A small network was trained on invented records. Each row is its activation on one of them, seen along a few directions.
Each row is followed by the record's values for the fields W, B, Y, V, G, H, E.
Not every record has every field; a missing one is written absent.
The largest differences between rows may come from other fields.
(in the rows, 500 means zero)
Strong random noise was added to every row along 2 fixed directions; ignore it. To show where, here is one row again and again, with new noise each time:
[582 657 409 406 534 430 640 353 432 615 611 505 601 394 589 569 409 482
 306 512]
[586 588 474 470 490 531 537 423 502 625 596 495 579 456 509 538 424 517
 286 537]
[616 591 500 473 468 532 524 446 482 597 557 471 542 451 504 517 457 532
 368 499]
[566 475 556 570 438 693 384 513 631 666 605 500 579 559 385 508 416 560
 180 612]

[586 414 640 440 531 723 419 533 716 591 301 429 486 619 268 342 492 486
 390 473] : <W:w2 B:absent Y:y2 V:v3 G:g2 H:h4 E:e2>
[734 625 730 291 443 453 525 480 399 458 198 282 318 474 534 376 622 438
 923 175] : <W:w2 B:absent Y:y2 V:v3 G:g2 H:h4 E:e2>
[347 596 674 385 467 428 433 461 729 558 504 299 498 549 426 565 441 461
 762 311] : <W:w1 B:b2 Y:y1 V:v2 G:g2 H:h3 E:absent>
[267 550 477 548 548 387 557 475 603 377 593 542 469 548 568 552 578 589
 583 596] : <W:w1 B:b1 Y:y2 V:v4 G:g2 H:h2 E:absent>
[427 455 824 505 440 658 280 550 734 564 432 369 393 614 269 523 423 424
 633 365] : <W:w1 B:b2 Y:y1 V:v1 G:g2 H:h4 E:e5>
[579 407 474 514 615 620 482 534 503 481 357 450 601 517 342 316 588 447
 383 429] : <W:w2 B:absent Y:y2 V:v2 G:g2 H:h4 E:e5>
[301 632 458 564 543 299 554 469 602 370 691 501 519 369 587 590 524 489
 644 537] : <W:w3 B:absent Y:y2 V:v1 G:g1 H:h3 E:absent>
[354 483 374 385 594 419 673 359 611 451 611 552 602 445 461 539 367 503
 372 534] : <W:w1 B:b2 Y:y1 V:v2 G:g2 H:h4 E:e5>
[513 564 483 359 604 485 618 389 512 528 457 441 512 450 510 477 348 389
 473 390] : <W:w2 B:absent Y:y2 V:v3 G:g2 H:h4 E:e5>
[593 489 406 528 561 507 648 533 511 313 389 508 427 355 429 324 605 609
 518 478] : <W:w3 B:absent Y:y2 V:v3 G:g1 H:h4 E:e5>
[461 453 433 459 556 598 457 437 545 581 454 482 584 554 460 470 391 425
 350 425] : <W:w2 B:absent Y:y2 V:v2 G:g2 H:h4 E:e5>
[583 487 378 584 384 561 548 637 360 299 408 579 337 461 520 364 663 641
 631 499] : <W:w3 B:absent Y:y1 V:v5 G:g1 H:h1 E:absent>
[467 394 523 651 450 660 372 596 565 484 560 563 460 594 352 501 573 594
 522 590] : <W:w1 B:b1 Y:y2 V:v4 G:g2 H:h1 E:absent>
[300 643 356 402 643 304 643 344 486 585 591 556 650 481 572 657 408 454
 326 597] : <W:w1 B:b1 Y:y2 V:v4 G:g2 H:h3 E:absent>
[693 338 572 586 382 605 297 584 394 764 600 466 502 593 486 533 429 493
 388 593] : <W:w2 B:absent Y:y1 V:v2 G:g2 H:h1 E:absent>
[456 618 504 335 595 415 611 418 602 508 398 379 554 422 515 579 519 448
 710 271] : <W:w1 B:b3 Y:y2 V:v2 G:g2 H:h3 E:absent>
[445 539 462 456 562 514 668 460 641 413 440 555 544 401 466 440 614 573
 426 543] : <W:w3 B:absent Y:y2 V:v5 G:g1 H:h4 E:e2>
[571 521 416 463 583 438 608 519 314 625 562 486 593 470 490 518 408 371
 403 508] : <W:w2 B:absent Y:y2 V:v3 G:g2 H:h1 E:absent>
[543 509 505 454 548 570 553 317 471 616 527 510 653 589 427 536 483 455
 289 520] : <W:w1 B:b3 Y:y2 V:v2 G:g2 H:h4 E:e2>
[735 468 650 642 305 481 359 696 316 378 350 336 232 454 481 425 710 502
 863 371] : <W:w3 B:absent Y:y2 V:v3 G:g1 H:h1 E:absent>
[450 524 714 543 459 473 321 605 524 549 630 441 400 537 556 635 423 480
 665 437] : <W:w1 B:b2 Y:y1 V:v1 G:g2 H:h1 E:absent>
[561 477 465 554 432 452 389 549 309 481 589 571 366 420 652 514 582 552
 538 565] : <W:w3 B:absent Y:y1 V:v4 G:g1 H:h1 E:absent>
[304 615 456 485 544 441 761 359 644 392 484 538 604 387 633 529 568 526
 631 411] : <W:w1 B:absent Y:y2 V:v2 G:g1 H:h4 E:e2>
[366 559 658 326 513 523 508 434 686 474 330 385 529 458 444 417 429 515
 851 252] : <W:w1 B:b2 Y:y1 V:v2 G:g2 H:h4 E:e1>
[731 614 566 443 411 417 524 435 344 482 343 279 367 464 513 462 517 318
 849 229] : <W:w2 B:absent Y:y2 V:v3 G:g2 H:h1 E:absent>
[655 609 605 381 404 367 503 440 321 485 358 359 467 489 563 528 500 457
 889 267] : <W:w1 B:b2 Y:y1 V:v2 G:g2 H:h3 E:absent>
[577 556 350 393 499 337 553 439 378 492 505 541 578 444 545 441 481 541
 452 456] : <W:w3 B:absent Y:y1 V:v2 G:g2 H:h3 E:absent>
[435 358 611 657 471 678 388 553 739 438 370 470 497 585 303 369 592 620
 548 470] : <W:w1 B:b3 Y:y2 V:v2 G:g2 H:h4 E:e2>
[431 457 459 584 521 519 419 557 481 633 768 658 635 605 534 664 308 495
 145 750] : <W:w1 B:b2 Y:y1 V:v1 G:g2 H:h1 E:absent>
[674 506 381 402 590 490 740 414 321 411 305 529 536 401 562 339 616 585
 502 401] : <W:w2 B:absent Y:y2 V:v2 G:g2 H:h4 E:e2>
[699 499 315 528 554 495 468 567 283 612 536 661 549 499 564 500 541 494
 199 677] : <W:w3 B:absent Y:y1 V:v5 G:g1 H:h1 E:absent>
[584 555 327 520 467 528 581 524 325 412 476 582 430 439 542 424 565 571
 485 534] : <W:w3 B:absent Y:y1 V:v5 G:g1 H:h1 E:absent>
[478 578 486 332 590 336 712 273 486 481 426 523 552 435 573 513 432 478
 585 380] : <W:w1 B:b2 Y:y1 V:v2 G:g2 H:h4 E:e2>
[841 549 541 423 432 507 469 678 139 440 303 397 308 452 547 392 620 566
 821 333] : <W:w2 B:absent Y:y2 V:v3 G:g2 H:h1 E:absent>
[701 423 371 575 458 325 461 576 122 492 591 545 437 379 691 606 566 551
 388 616] : <W:w3 B:absent Y:y2 V:v2 G:g2 H:h1 E:absent>
[525 340 555 582 539 661 353 552 608 521 556 474 510 581 308 431 497 562
 425 493] : <W:w1 B:b3 Y:y1 V:v2 G:g2 H:h4 E:e5>
[291 365 661 678 544 609 375 564 779 576 605 637 595 589 360 482 466 508
 290 716] : <W:w1 B:b2 Y:y1 V:v1 G:g2 H:h4 E:e2>
[515 660 438 280 514 169 681 322 215 561 598 476 484 470 755 730 385 336
 612 302] : <W:w1 B:b2 Y:y1 V:v2 G:g2 H:h1 E:absent>
[562 586 521 467 399 330 496 465 282 488 581 521 362 406 701 608 525 416
 663 478] : <W:w3 B:absent Y:y1 V:v1 G:g1 H:h1 E:absent>
[358 447 591 566 382 416 360 547 540 551 641 414 433 530 493 631 406 493
 591 498] : <W:w1 B:b2 Y:y1 V:v2 G:g2 H:h1 E:absent>
[459 553 347 440 606 525 628 477 654 389 546 596 569 452 468 479 484 462
 457 515] : <W:w3 B:absent Y:y1 V:v1 G:g1 H:h1 E:absent>
[551 473 453 534 354 414 351 568 359 631 689 541 518 503 667 666 371 438
 226 706] : <W:w3 B:absent Y:y1 V:v3 G:g1 H:h1 E:absent>
[488 386 333 719 445 640 430 595 479 430 688 664 580 547 497 508 542 604
 143 823] : <W:w3 B:absent Y:y2 V:v5 G:g1 H:h1 E:absent>
[421 479 366 353 585 437 635 375 609 495 593 526 582 402 496 487 426 493
 381 485] : <W:w3 B:absent Y:y1 V:v2 G:g2 H:h4 E:e5>
[426 548 521 386 573 535 728 483 680 337 290 489 536 422 410 437 651 574
 649 338] : <W:w1 B:absent Y:y2 V:v2 G:g1 H:h4 E:e2>

Here are new rows. What are their fields?
[367 503 445 524 542 439 601 324 470 496 575 541 608 466 621 588 475 469
 413 567] : <W:w1 B:b3 Y:y2 V:v2 G:g2 H:h4 E:e2>
[616 370 563 651 352 825 215 680 462 563 503 551 423 630 365 413 543 614
 308 635] : <W:w3 B:absent Y:y1 V:v5 G:g1 H:h1 E:absent>
[429 488 440 587 526 590 522 536 591 466 472 584 664 542 447 503 527 578
 324 584] : <W:w1 B:absent Y:y2 V:v2 G:g1 H:h3 E:absent>
[666 486 527 364 552 496 478 452 560 575 320 444 594 525 412 389 462 449
 549 323] : <W:w2 B:absent Y:y1 V:v2 G:g2 H:h3 E:absent>
[464 540 482 491 450 527 396 492 538 642 492 533 577 520 472 554 426 443
 287 548] : <W:w3 B:absent Y:y1 V:v5 G:g1 H:h3 E:absent>
[685 345 672 681 359 676 165 619 441 503 403 317 302 571 322 401 604 588
 543 437] : <W:w3 B:absent Y:y2 V:v2 G:g2 H:h4 E:e5>
[453 382 566 544 427 494 364 569 475 634 604 508 484 579 534 682 360 467
 419 557] : <W:w1 B:b2 Y:y1 V:v2 G:g2 H:h1 E:absent>
[787 558 418 375 646 483 650 343 294 644 376 550 568 443 531 387 461 398
 308 458] : <W:w2 B:absent Y:y2 V:v3 G:g2 H:h4 E:e2>
[727 529 631 509 373 546 384 604 285 512 277 309 283 545 395 381 593 442
 845 296] : <W:w2 B:absent Y:y2 V:v3 G:g2 H:h1 E:absent>
[302 584 352 456 609 420 610 234 548 652 734 603 626 491 616 750 296 369
 234 585] : <W:w1 B:b1 Y:y2 V:v4 G:g2 H:h1 E:absent>
[432 509 755 595 417 538 382 526 673 408 382 486 393 581 421 421 543 526
 759 411] : <W:w1 B:b2 Y:y1 V:v1 G:g2 H:h4 E:e2>
[361 440 663 585 422 614 289 589 593 656 701 527 520 670 452 666 398 418
 347 665] : <W:w1 B:b2 Y:y1 V:v1 G:g2 H:h1 E:absent>
[583 485 646 532 470 497 353 545 525 547 354 362 438 545 398 527 578 495
 663 336] : <W:w1 B:b3 Y:y2 V:v2 G:g2 H:h3 E:absent>
[432 436 483 641 445 578 564 585 605 311 495 671 437 425 477 346 623 657
 588 632] : <W:w3 B:absent Y:y1 V:v1 G:g1 H:h4 E:e2>
[540 513 595 502 414 453 446 470 496 320 301 322 362 460 468 465 609 506
 924 215] : <W:w1 B:b3 Y:y2 V:v2 G:g2 H:h4 E:e5>
[365 638 500 321 590 389 639 397 569 423 456 494 499 487 466 560 425 406
 552 397] : <W:w1 B:b2 Y:y1 V:v1 G:g2 H:h4 E:e5>
[636 499 686 427 454 624 461 553 678 590 264 343 497 580 306 401 474 483
 658 356] : <W:w2 B:absent Y:y2 V:v3 G:g2 H:h3 E:absent>
[506 526 527 446 515 584 519 441 540 532 412 393 493 514 480 463 388 385
 556 402] : <W:w2 B:absent Y:y2 V:v3 G:g2 H:h4 E:e5>
[660 487 469 526 440 401 444 538 190 591 486 471 458 467 697 587 480 468
 556 476] : <W:w2 B:absent Y:y2 V:v2 G:g2 H:h1 E:absent>
[693 476 437 567 505 524 583 573 351 434 422 535 441 408 541 536 630 589
 560 448] : <W:w1 B:absent Y:y2 V:v2 G:g1 H:h1 E:absent>
[315 471 531 607 481 540 377 429 640 592 656 517 516 608 527 693 395 452
 367 635] : <W:w1 B:b1 Y:y2 V:v4 G:g2 H:h1 E:absent>
[668 498 477 511 429 659 423 572 473 459 384 502 401 570 409 418 598 526
 528 458] : <W:w3 B:absent Y:y1 V:v5 G:g1 H:h1 E:absent>
